Each row below holds a small network's activations on one input, seen along a few directions.
Each table varies a few parts of the input and shows all the possible inputs, shuffled.
Descriptions start from the smaller parts, as in this example, which fits no table here: ring(5) and (point or ring(9) or (values(3) and line(4))).
Shared parts are said once, and a part with two or three values counts as separate values.

Other details of the inputs shift rows strongly along two fixed directions, in all tables alike. That doesn't count.
These rows show it; all are for the same input, with only those details redrawn:
-380  107  209  178 -495  255  -43   31 -441   82 -259   68 -103
-109 -597  134 -289 -230  198 -250   49 -157  526 -176   -5  186
 -19  475   18  135  221 -396  360  351  -94 -200   43 -384 -293
-421  272  218  276 -522  240   20   40 -487  -24 -265   65 -172

A family of inputs:
x1:  519 -471  -64 -105  943 -356  -30  -17  455  -55   87 -413   58
x2:   54 -617  -94 -356 -402   63 -269  -17 -119  272  -43  151  415
x3:  -94  515 -228  209  198 -462  237  287    2 -162   37 -392 -316
x4:  227  540 -196   37   -9 -400  402   63   81 -334  220 -214 -415
x5:   50 -736   -6  -33  211  199 -460 -406   97  214 -243   55  335
x6: -365  295  203   39 -608  192  168  -70 -365 -223 -255  100   21
x7: -228  216 -175  165 -586  236 -185 -187 -318   31 -170  255 -266
x8:  216 -735  176 -140  140  401 -385 -114  372  414 -141  431  512
x9:  442 -196 -356 -270  901 -209 -102  108  602   -9  458 -119  221
x10:  139  685 -179  377  578 -129  270  147  298 -485  152   10   21
x11: -366  217   60   47 -657  229  139 -137 -330 -247  -40  336 -219
x12:  397 -313 -363 -587  518 -582  159  261  317   73  315 -181   35
x13:  -31  561  -14  177  123 -440  675  142 -123 -336  148 -352 -221
x14:  511 -421  -47 -281  850 -310   77   89  849  184  223  -92  389
x15:  -40  722 -320  274  167 -437  284  190  -22 -269   35 -340 -514
x16:  222  420  -59   73   43 -434  394  351  -69 -484  190 -228 -183
x17:  480 -183  -26 -334  844 -308  -82 -121  651  -28  458 -250  208
x18:  107 -742 -152 -487 -311  231 -327 -213  139  603    8  120   64
x19:  216  540 -222  124  128 -318  275  197   25 -271  149 -199 -564
x20:  -42  146  117  320  -48  565 -117  -68   28 -149  -95  415  157
x21:  133  642  -60  426  559 -299  277  125  367 -467   49   45   24
x22:  200  735 -303  170   39 -477  336  117  -51 -426  142 -169 -433
x23:  130  488   40  -54  177 -387  434  338  -78 -405  -10 -293 -150
x24:  -93  339   33  236 -724  287  -22 -140 -427 -170 -158  305 -348
x25: -502  287   82  313 -586  218   39  -53 -297   -5 -182   -4 -260
x26: -140 -728  -28 -400 -177  100 -361  -23  -91  661 -182  -12  370
x27:  578 -427 -232 -373  922  -99 -132  167  646   90  482 -121  197
x28: -372  166  -24  187 -578  279  -40 -176 -233   98 -181   63 -318
x29:  426 -512 -252 -516  612 -597  232  209  241  376  211 -425  297
x30:   -5  673  -93   34  145 -485  435  271 -108 -477  -41 -288 -102
x31: -363  110  105  265 -523  281 -108   42 -356   92 -243   60 -236
x32:  229 -684  176 -304  171  424 -607 -339  221  324  100  271  411
x33:  -89   54  369  333  -12  309 -262 -284  -20 -120  -15  429  153
x34: -478  117  178  131 -537  210   39  -73 -339   92 -198   11  -54
x35:  116  417  -88   24  -20 -466  460  240   29 -467  244 -274 -126
x36:  129  480   67  311  638 -371   78  -66  293 -385  231   25   65
x37: -162  301   91  352  -86  480   20 -168  102 -237  -35  339  135
x38:  332 -309  -86 -417  599 -517  157  398  264  295  165 -508   30
x39:  150 -639   41 -311  195  315 -643 -401  235  344   87  270  511
x40:   86 -838  112 -384 -217  212 -121  -69 -198  589 -109   79  349
x41:  106 -720  -57 -332  135  501 -441 -267  375  340  229  279  398
x42: -175   67  348  289  -55  251 -191 -399   83 -112   42  372  195
x43: -231   45   80   -4 -583  290   -1  -38 -391 -148  -99  406 -200
x44:   45 -759  112  -66  155  252 -341 -452  181  202 -171    1  268
x45:   26 -595  -87 -270 -238  255 -342  -47  -31  566 -149   31  -49
Question: The inputs of x20 and x10 match in every part but one. If x40 is changed in the same way as x20 into x10, which row does it become?
Answer: x29
Question: What is each input in this table made of?
Answer: values(3) and (point or ring(5) or ring(9))
Question: Which other rows does x12 become when the ring(9) part takes its other values? List them by row number.
Answer: x2, x3, x7, x15, x22, x26, x29, x30

A family of inputs:
x46:  -97 -370  169 -146 -298  170 -183 -180 -162  180 -171  106  234
x47:  223 -388  -32 -284  376 -312   11   17  210  150  120 -304  132
x48: -343  345   77  465 -464  457 -192 -268 -278 -149 -199  319 -167
x49:   -9  210   52   43  195 -136  253  210   54 -108   37 -166   22
x50:  -16 -344   51 -166 -236  263 -185 -128   17  199  -10  340  259
x51:  -27  541  -71  213   90  -33  247  108   71 -368  127   59 -127
x52:   21  471 -100  272  136 -139  125  -98   24 -334   95  -64 -257
x53:   93  360 -114  215  263  -94   95   90  187 -193   78  -50 -148
x54: -157 -383  157   14 -126  305 -251  -60  -52  324 -239  105  157
x55:  -23  203   89   93  283 -165  132  223   24  -55   21 -202  -32
x56:   37  497  -55  161   33 -188  193  -48   15 -456  106   18 -171
x57:  -40 -326   30 -110 -108  345 -334  -88   39  281  -24  265  223
x58:  -11  454  -87  227   38 -142  146 -103    8 -411  135  -25 -209
x59: -243  315   31  169 -829  410  -13 -107 -436 -143  -71  304 -452
x60:  266 -493  -46 -279  595 -267  -80  118  335  346   63 -336  113
x61: -133 -336  203 -106 -303  205  -94  -46 -151  269 -150  157  285
x62:   78  165   43   35  133 -227  234  163  -72 -197    7 -160   -6
x63:  228 -399  -35 -243  467 -288  -26   12  222  224   69 -311   78
x64: -167 -383 -210 -348 -548   36 -133   90 -275  502 -176  -38  -36
x65:  320 -139 -152 -226  303 -199   55   96  220  -60  182  -19  102
Question: The inputs of x49 and x51 match in every part but one. If x63 is changed in the same way as x49 into x51, which row does it become?
Answer: x52
Question: What is each input in this table made of?
Answer: values(2) and (point or ring(9))
